A small network was shown many inputs. Here are its activations along a few directions, one row for each input.
In each table, some parts of the input vary, and every possible input appears once, in random order.
A made-up example of a description, with smaller parts first: one of 2 separate values, together with either a single point or one of 9 places along a line or (one of 6 places along a line, together with one of 8 places around a ring).
Shared parts are said once, and a part with two or three values counts as separate values.

Other details of the inputs shift rows strongly along two fixed directions, in all tables alike. That doesn't count.

Table:
row 1: [  7  28 -56  16  53 -11  17  48   5  -7 -23  18  -9]
row 2: [ 58 -50  29 -24 -18  14  33   3  38  -5  14   7 -10]
row 3: [ -9  27 -78  30  73   2  51  67  13   5 -23  24 -12]
row 4: [-20  43   3  -2 -15 -13 -22 -27 -15  13   4 -12   1]
row 5: [  2   5  47 -28 -76   6 -50 -54  -6  -7   2 -40  21]
row 6: [ 91 -37  31 -43 -35   6  48 -45  74 -23 -10  -6  11]
row 7: [-38  61 -64  56  76  11  27  48 -26  25 -29  39  -8]
row 8: [  1  15  -2  28  78   2  30  16  28  23 -24  65  -6]
row 9: [ 39 -25  45   3  31  30  21 -11  57   6 -41  53  13]
row 10: [ 52  -8 -18   1  11  25  55  39  21   7 -14  -1 -11]
row 11: [-82  20  11   0 -49 -19 -78 -28 -68  -7  61 -45   0]
row 12: [-15 -34  27 -51 -79 -35 -49 -47   7 -29  61 -42   1]
row 13: [ 78 -93  68 -33 -40   8  12 -41  38   6 -31  -3  16]
row 14: [-16 -10  53 -34 -75 -22 -64 -79 -10 -10  43 -16   5]
row 15: [-37  39  -4  12 -23  -3 -37 -18 -36  -1   9 -33   4]
row 16: [ -71   14  -68   40    1   -4  -19   73 -117   24    6  -63    0]
row 17: [-73   0 -31  -9 -49 -33 -40  20 -77 -18  90 -62  -9]
row 18: [ 32 -23  46   0  36  25  27 -21  54   2 -43  52   4]
row 19: [ 57 -30  11 -15  36 -10  20   1  66 -19 -21  51  -5]
row 20: [-56  58 -52  52  65  20  16  58 -45  17 -31  13  -7]
Description of these inputs: one of 2 separate values, together with either a single point or one of 4 places along a line or one of 5 places along a line.
Changing only the choice among 2 separate values turns row 1 into row 19. The same change can be made to row 16. Which row results?
> row 13
Which other rows does row 11 become when the place on the line of 5 takes its other values? List them by row number.
> row 8, row 9, row 14, row 18
Which other rows does row 2 become when the place on the line of 4 takes its other values? List them by row number.
> row 12, row 17, row 19

Table:
row 21: [-59  27 -85  53  65   5  32 104 -64  16  19  -1 -20]
row 22: [ 25 -33  10 -26 -37 -10  -1  -8   4 -10  16 -26   0]
row 23: [ 93 -40  11   0  39  30  81  12  76   3 -54  41   2]
row 24: [ 72 -42  23 -22  -6  16  41  -9  59  -8 -25   9   4]
row 25: [-46  23  30 -16 -60 -11 -68 -47 -35  -7  28 -38   9]
row 26: [-18 -21  12 -35 -78 -18 -40 -16 -33 -17  59 -61  -2]
row 27: [-36  15  34 -20 -61 -15 -70 -51 -30  -7  27 -32   8]
row 28: [ 25 -22  -9 -10 -13  -1  13  12   0  -4  -6 -19   1]
row 29: [ 25 -32  11 -23 -37  -6   5 -10   5  -6  18 -23   0]
row 30: [-45  15 -72  34  42  -1  15  87 -56   7  13 -11 -15]
row 31: [-46  17  38 -21 -61 -15 -69 -53 -29  -9  40 -32   6]
row 32: [ 18 -34   1 -23 -22 -14   5   0   8 -13  22 -16  -4]
row 33: [ 30  -2  44  -4   8  14   9 -41  44   5 -24  35   6]
row 34: [-78  52 -62  58  86  -4   0  63 -47  17   0  35 -11]
row 35: [ -62   25 -102   55   86   -2   34  121  -59   10   12   12  -22]
row 36: [-34  35  14 -17 -47 -19 -53 -47 -19 -10  30 -27   4]
row 37: [ 61  -8  29  12  62  22  46 -17  77  12 -66  73   6]
row 38: [ 27   2  34  -3   3  11   3 -40  33   8 -36  23  11]
row 39: [-13 -18   5 -31 -84 -18 -39 -20 -43 -10  44 -71   4]
row 40: [ 57  -1  32  14  52  31  47 -21  70  12 -66  64   8]
row 41: [ 40 -10  50 -12   0  10   7 -52  52   6 -30  35  10]
row 42: [ -55   42 -104   46   66   -6   34  103  -54    8   18   -4  -21]
row 43: [ 65  -6  31   9  50  23  40 -23  73  10 -76  62  10]
row 44: [-47  15  26 -19 -53 -22 -72 -46 -30 -13  39 -28   5]
What do these inputs look like to the network?
> one of 2 separate values, together with either a single point or one of 11 places along a line
Changing only the choice among 2 separate values turns row 41 into row 29. The same change can be made to row 44. Which row results?
> row 35
Which other rows does row 37 become when the choice among 2 separate values takes its other values? List them by row number.
> row 22
